A small network was shown many inputs. Here are its activations along a few directions, one row for each input.
Each table varies a few parts of the input and shows all the possible inputs, shuffled.
Descriptions start from the smaller parts, as in this example, which fits no table here: line(6) and (point or line(11) or (values(2) and ring(8))).
Shared parts are said once, and a part with two or three values counts as separate values.

Other details of the inputs vary at random and push rows far along two fixed directions, the same in every table; ignore that.

Table:
x1: [ 29  44  14 -23 -92 -56  34  14  32  28 -25  47 -22]
x2: [ 12  13 -41  15 -34  33  26 -65 -85  -1  25 -20 -60]
x3: [-25 -31   1  11  65  36 -14  19  17  -9  29 -25  24]
x4: [-13 -23  -7  18  72  29 -19  19  21  -4  27 -31  24]
x5: [  2   2  -8   1 -22  -3 -12 -41 -66 -32 -42   4 -12]
x6: [  2   3  -9   7 -25  -5  -8 -34 -65 -40 -42   5 -10]
x7: [ 19  18  26 -26 -93 -68  38  28  49  41  18  55  -9]
x8: [-13 -22  -8  21  71  28 -18  23  23  -9  27 -31  25]
x9: [  6 -21  -6   3 -23 -15 -22 -52 -66 -28  -9  12  -3]
x10: [-10 -20  -6  18  71  30 -26  12  24  -1  26 -30  20]
x11: [-10   2  35 -34  -5 -14  30  59 103  72  48  16  11]
x12: [-32  -6   1   4  86  51 -12  30  30   8   3 -47  17]
x13: [-22  -1  -7  16  90  48  -9  41  37  -3   2 -47  20]
x14: [ 10   9 -13  10 -14  -5  -5 -20 -45 -35 -38   2  -6]
x15: [ 13  10 -15   5 -20  -4 -18 -46 -59 -31 -44   4 -13]
x16: [-33  -9   1  10  81  55  -4  40  31  -7   3 -41  21]
x17: [-10 -20  -5  15  72  31 -27   8  23   3  27 -31  19]
x18: [ 31  25  21 -24 -88 -67  30  20  55  46  16  55 -12]
x19: [  0 -22  -2   6 -19  -8  -9 -25 -41 -31  -1  15   3]
x20: [  9   9 -10  -1 -14  -5  -9 -30 -44 -19 -37   2  -9]
x21: [ -7   7  30 -23  -4 -21  30  67 105  65  48  12  12]
x22: [-34  -9   2   6  82  56  -6  36  30  -3   3 -42  20]
x23: [ 15  12  32 -41 -90 -58  37  17  48  52  20  57 -10]
x24: [ -3   0  -5   5 -20   3   0 -19 -48 -38 -36   7  -6]
x25: [ 11  12 -10  -1 -14  -2 -15 -36 -40 -16 -37   2 -12]
x26: [ 12 -15  -7   2  -9 -13 -19 -37 -39 -14  -2   7   1]
x27: [  1   6  -6   7 -23  -6  -2 -18 -46 -34 -36   5  -8]
x28: [ 13 -13 -11  15 -16 -17 -12 -23 -38 -31  -4  11   3]
x29: [ 16 -17 -12   8 -21 -17 -22 -50 -63 -31 -12  12  -3]
x30: [ 14  36  31 -48 -95 -49  46  20  43  51 -15  51 -21]
x31: [ 13 -12 -10  14  -7 -10 -22 -30 -33 -24  -2   7   0]
x32: [  9   8 -12   4 -11  -3  -9 -27 -46 -26 -38   0  -8]
x33: [ 11  12 -14  10 -14  -3 -12 -27 -41 -31 -38   2  -9]
x34: [ 14 -11 -12  20 -11 -12 -19 -23 -32 -32  -2   9   2]
x35: [-31  -5  -1  11  85  50  -9  38  32   0   3 -47  19]
x36: [  34   37    3  -20 -107  -37   75   -7   26   94   85   36  -59]
x37: [  6 -21  -7   7 -24 -16 -20 -48 -65 -33 -10  13  -3]
x38: [-34 -10   3   0  83  57  -9  28  28   5   3 -43  18]
x39: [-25 -30  -1  18  63  35 -11  27  19 -17  29 -24  26]
x40: [  9   8  -9  -5 -12  -4 -10 -33 -44 -15 -37   1 -10]
x41: [ -3  36  23 -23  13  -3  31  77 121  69  18  -3   5]
x42: [ -7   8  29 -20  -5 -22  32  71 106  62  48  13  13]
Description of these inputs: values(2) and (point or (line(4) and line(5))).
The inputs of x5 and x37 match in every part but the values(2) part. If x35 is changed in the same way as x5 into x37, which row does it become?
> x21
The inputs of x41 and x31 match in every part but the values(2) part. If x14 is changed in the same way as x41 into x31, which row does it become?
> x28
Change only the line(5) part in x29. List by row number the other rows that result.
> x4, x8, x26, x28
Change only the line(4) part in x6. List by row number the other rows that result.
> x13, x16, x33
Change only the line(5) part in x18. List by row number the other rows that result.
> x10, x17, x31, x34
Change only the values(2) part in x24. List by row number the other rows that result.
> x39

Table:
x43: [  0  -6   2  -3  12  -1 -16  -5   2  -3  -4  -1   9]
x44: [  4 -15 -12   6 -18  10   7 -36 -47  -8  25   1 -17]
x45: [-11  -6   3  -7   7  11  -3  -7 -12  -4  -9  -1   3]
x46: [ 11 -15 -14  14 -10  -8  -5 -32 -38  -3  30   0  -8]
x47: [  1  -7   1   6  12  -2 -10   7  10  -9  -1   1  12]
x48: [  0   8  -6   6  16   8  -1   8   4  -5  -9 -11   1]
x49: [ -3  16  29 -24   7 -17  26  76 121  66  34  10  15]
x50: [ -1   6  -3   0  19  12  -6  -2   0   4 -11 -13   0]
x51: [  0   8  -7   8  16   8   1  12   7  -7  -8 -10   2]
x52: [-12  -7   4  -4   9  10  -2  -1  -8  -5  -8  -4   3]
x53: [  0  -7   1   0  12  -2 -14   0   5  -5  -3  -1   9]
x54: [  38   39   14  -33 -122  -72   31  -22   -9   27  -32   60  -33]
x55: [  0  -7   1  10  13  -1  -8  12  13 -11   0   1  13]
x56: [-12  -6   4  -2   8   9  -1   3  -6  -8  -6  -5   4]
x57: [-12  -5   4   0   8   8   0   7  -4 -10  -5  -5   5]
x58: [ -1   7  -5   4  16   8  -3   4   2  -2 -10 -11   0]
x59: [-12  -5   3   3   8   8   2  11  -1 -12  -4  -4   7]
x60: [ 10   1 -21  17 -13  12   0 -36 -39  -4  21  -6 -24]
Describe the family of inputs behind these rows.
> values(3) and (point or line(5))
The inputs of x49 and x56 match in every part but the values(3) part. If x43 is changed in the same way as x49 into x56, which row does it become?
> x45
A walk changes only the line(5) part. It starts at x50 and steps to x54. List the rest of the walk in order.
> x58, x48, x51
Change only the values(3) part in x53. List by row number the other rows that result.
> x52, x54
